Each row below holds a small network's activations on one input, seen along a few directions.
In each table, some parts of the input vary, and every possible input appears once, in random order.
A made-up example of a description, with smaller parts first: line(4) and (point or line(11) or (values(3) and ring(8))).
Shared parts are said once, and a part with two or three values counts as separate values.
(in the rows, 128 means zero)

Other details of the inputs shift rows strongly along three fixed directions, in all tables alike. That doesn't count.

A family of inputs:
x1: [121 164 122 179  83 117 174 152  54 115  92 157 134 135 162]
x2: [166 133 170 178 135 179 120 109 165 165 147 153 128  98 135]
x3: [ 94 102  51  93 128  65 122 167 118  71 118 107  86 162 138]
x4: [ 94 138  53  53 119 115 101  87 115  36 155  72 125 144 129]
x5: [129 124 100  68 146 147  83  76 179  83 173  89 127 112 123]
x6: [113 199 128 111  95 134 161  93  59 121 101 104 157  96 144]
x7: [175 123 147  98 128 141 123  87 141 103 122  85 111 145  87]
x8: [153 137 167 126 157 182  93  82 150 187 136  94 153  79 104]
x9: [118 175 129 162  92 101 188 150  67 120  83 158 129 114 168]
x10: [ 88 123  68  78 123  82 144 132 143  54 138 116 102 146 141]
x11: [122 160 130 132  94 138 146 135  61 148  71 125 157 119 131]
x12: [141 130 177 136 150 184 109  95 151 205 142 106 151  91  97]
x13: [ 80 138  71  52 122  98 133 101 137  62 151  83 117 137 126]
x14: [113 123 118 140 139  99 144 143 151 114 157 144 101 138 142]
x15: [127 184 132 132  73 152 158 102  61 120  85 133 163 109 147]
x16: [117 115 118  96 145 125 111 104 183 103 167 124 125 126 124]
x17: [111 107 120 136 150  98 132 159 138 146 138 126  99 131 127]
x18: [144 107 168 181 139 173 107 141 142 189 135 151 135 130 109]
x19: [131  95 131 172 128 106 138 169 159 124 148 200 117 161 147]
x20: [202 127 206 135 137 181 115  76 151 161 127 110 140 130  87]
x21: [117  94 130 136 151 106 129 161 156 149 131 147 112 134 123]
x22: [123 153 126 160  97 102 171 177  54 144  62 145 128 116 156]
x23: [125 123 111 115 123 134 129 122 154 101 141 135 119 128 136]
x24: [176 105 160 117 148 102 124 128 142 111 130 129 117 167 112]
x25: [119 174 121 122 101 147 133 120  42 136  81  95 161 114 129]
x26: [132 125 111  96 144 148  87 103 135 129 133  89 136 121 112]
x27: [124  94 131 178 129 111 136 171 151 122 156 194 120 169 143]
x28: [108  81 140 161 155  79 144 199 152 165 141 180 108 156 129]
x29: [127 115 127 100 139 147 105 120 147 142 128 104 138 114 112]
x30: [125  84 137 161 142  97 135 196 150 154 124 182 115 149 136]
x31: [120 116 123 113 137 158  95 117 135 139 137 101 139 134 103]
x32: [164 133 178 172 135 172 105 103 152 166 155 168 154 110 133]
x33: [ 87 104  62  86 138  55 136 165 124  80 119 104  87 145 139]
x34: [127 187 137 124  77 151 164 107  66 123  82 131 164  97 149]
x35: [119  81 125 184 146  84 127 208 134 142 136 181 102 172 140]
x36: [163 110 165 201 138 151 121 138 170 162 156 186 120 127 142]
x37: [122 157 129 155  88 130 160 154  55 151  61 141 141 124 139]
x38: [122 115 129 139 125 138 118 125 145 115 158 151 139 147 129]
x39: [110 114 111 104 146 129 121 108 181 106 174 115 107 134 118]
x40: [175  87 155 160 142  63 148 181 147 110 127 169  89 184 120]
x41: [155 155 170 130 144 187 101  61 161 156 156 114 154  80 121]
x42: [111 180 127 106 110 128 151 114  51 151  83  87 156  96 129]
x43: [117 124 122  90 141 142 113 103 142 140 127  88 136 106 108]
x44: [126 118 100  63 155 151  78  89 158 113 147  60 130 106 107]
Each input here is: line(4) and (point or (values(2) and line(5))).
Q: The inputs of x26 and x11 match in every part but the line(4) part. If x5 is changed in the same way as x26 into x11, which row does it become?
A: x34
Q: Change only the line(4) part in x30. List by row number the other rows that result.
A: x22, x29, x44
Q: Change only the values(2) part in x1. List by row number the other rows that result.
A: x35

A family of inputs:
x45: [ 95 102  85 113 121  94 141 171 134  68 137 153 114 160 158]
x46: [ 88  90  72 111 140  63 109 174 120 107 121 144 136 154 144]
x47: [165  86 150 149 152 168  95 125 184 146 164 119 112 131 100]
x48: [ 70  94  92 107 135  78 145 191 119 104 140 125 122 169 121]
x49: [128 149 103  62 103 127 127  86  99  89 101  80 126 122 110]
x50: [140  88 158 126 187 140  83 118 186 175 169 132 143  97 122]
x51: [ 98 118 103 111 132  68 156 164 154  72 133 153 112 142 154]
x52: [ 88  93  82 101 144  56 115 168 122 111 125 148 129 142 143]
x53: [101 100 102 135 134  82 122 193  96 123 117 154 150 138 150]
x54: [122 106 114 104 130  53 128 160 122  92 129 148 116 182 130]
x55: [149 145 181 198 108 157 159 167  99 176 117 211 166 122 157]
x56: [135 108 117 144 116  81 158 164 118 122 109 154 104 154 133]
x57: [143 143 179 229 117 154 153 163  90 179 125 196 139 120 160]
x58: [168 141 190 187 107 150 148 146  95 184  87 186 159 130 127]
x59: [100 126  89 107 148  87 128 128 153  74 164 112  94 132 143]
x60: [144 186 138  74 103 137 140  71  67 107  94  56 151 108 121]
x61: [119 208 119  82  99 141 149  70  76  97 111  75 161  93 140]
x62: [127 103 116  93 135  58 150 166 133  88 128 143 111 160 137]
x63: [141 143 180 200 127 140 144 175 107 233  87 184 133 102 141]
x64: [137 160 162 188 112 167 135 152  91 218  75 145 145  97 135]
x65: [109 190 103  90  81 160 148  67  85  95  84  83 143  86 132]
x66: [159  90 143 109 160 186  78  95 197 123 162  90 117 128  92]
x67: [108  92 133 110 163 167  88  97 192 161 176  92 129 132  80]
x68: [130  97 103 114 136  63 158 166 137  96 129 129  93 155 137]
x69: [135 170 101 100  84 165 139  74  71 107  77  58 129 107 110]
x70: [125  97 115 104 140  63 156 166 140  87 117 136 103 161 140]
x71: [111 131 107 141 117  83 143 161 109 109 131 179 140 172 159]
x72: [120 105 106 112 130  62 121 166 121  87 125 148 121 191 129]
x73: [147 155 184 197 106 137 162 151 113 183 110 217 161 112 148]
x74: [ 96 178 131  80 113 150 165  85  70 144  98  61 149  90 109]
x75: [140  92 140 153 142 174 100 119 186 140 186 137 115 120 128]
x76: [132 169 111  89  89 165 136  73  74 100  66  65 138 112 114]
x77: [101 112  79 108 119  84 136 158 137  82 138 168 123 167 150]
x78: [118 203 111  77  92 147 155  76  86  91 101  79 154  80 135]
x79: [145  97 147 162 142 182  92  95 201 158 180 142 118 118 117]
x80: [160  99 137 131 170 180  71  94 184 128 176  83 105 125  87]
x81: [120  98  99 100 126  80 130 182 121  75 126 144 116 174 130]
x82: [ 93 111  79 138 126  81 129 155 126  86 148 152  97 165 154]
x83: [168  97 155 149 172 161  83  89 194 159 172 115  99 124  91]
x84: [134 113 131 134 160 168  79  73 199 134 193 113 102 109 110]
x85: [147 180 177 175 103 148 151 115  89 174 112 174 170 112 146]
x86: [141 180 127  85  95 162 120  85  59 100  94  59 156 118 114]
x87: [112 183  99  98  81 173 143  68  80  96  82  85 147  97 135]
x88: [ 96 109  86 123 113  74 146 155 143  87 142 154 100 147 148]
x89: [159  92 146 104 161 169  84  77 206 134 157  99 110 123  90]
x90: [132  97 123 115 168 182  61 125 196 164 166  83 109 105 101]
x91: [149 149 191 213 114 132 176 158 122 180 118 194 143  98 155]
x92: [139 106 139 105 186 164  81 111 207 176 165  88 100  92 107]
x93: [173 148 191 199 134 130 164 143  97 185 103 160 128 115 134]
x94: [121 192 107  91  93 171 133  79  61  97 112  78 164 108 140]
x95: [110  96 140 100 168 160  94  90 194 166 179  97 122 121  79]
x96: [165 139 183 226 122 137 148 155  92 187  96 180 133 136 129]
Q: The inputs of x64 and x90 match in every part but one. If x82 is changed in the same way as x64 into x90, which row does it become?
A: x57
Q: What is each input in this table made of?
A: line(4) and (values(3) or (values(2) and line(5)))
Q: Start at x45 and move only the line(4) part, one step at a time. The first step leads to x87. Which rows follow, in order?
A: x65, x51
Q: Change only the values(3) part in x64. List by row number the other rows that result.
A: x46, x67
Q: Change only the line(5) part in x61. List by row number the other rows that result.
A: x51, x59, x78, x91
Q: Change only the values(2) part in x75. List by row number the other rows that result.
A: x47
Q: Start at x80 and move only the line(4) part, one step at a time. The first step leads to x96. Which rows follow, in order?
A: x83, x93
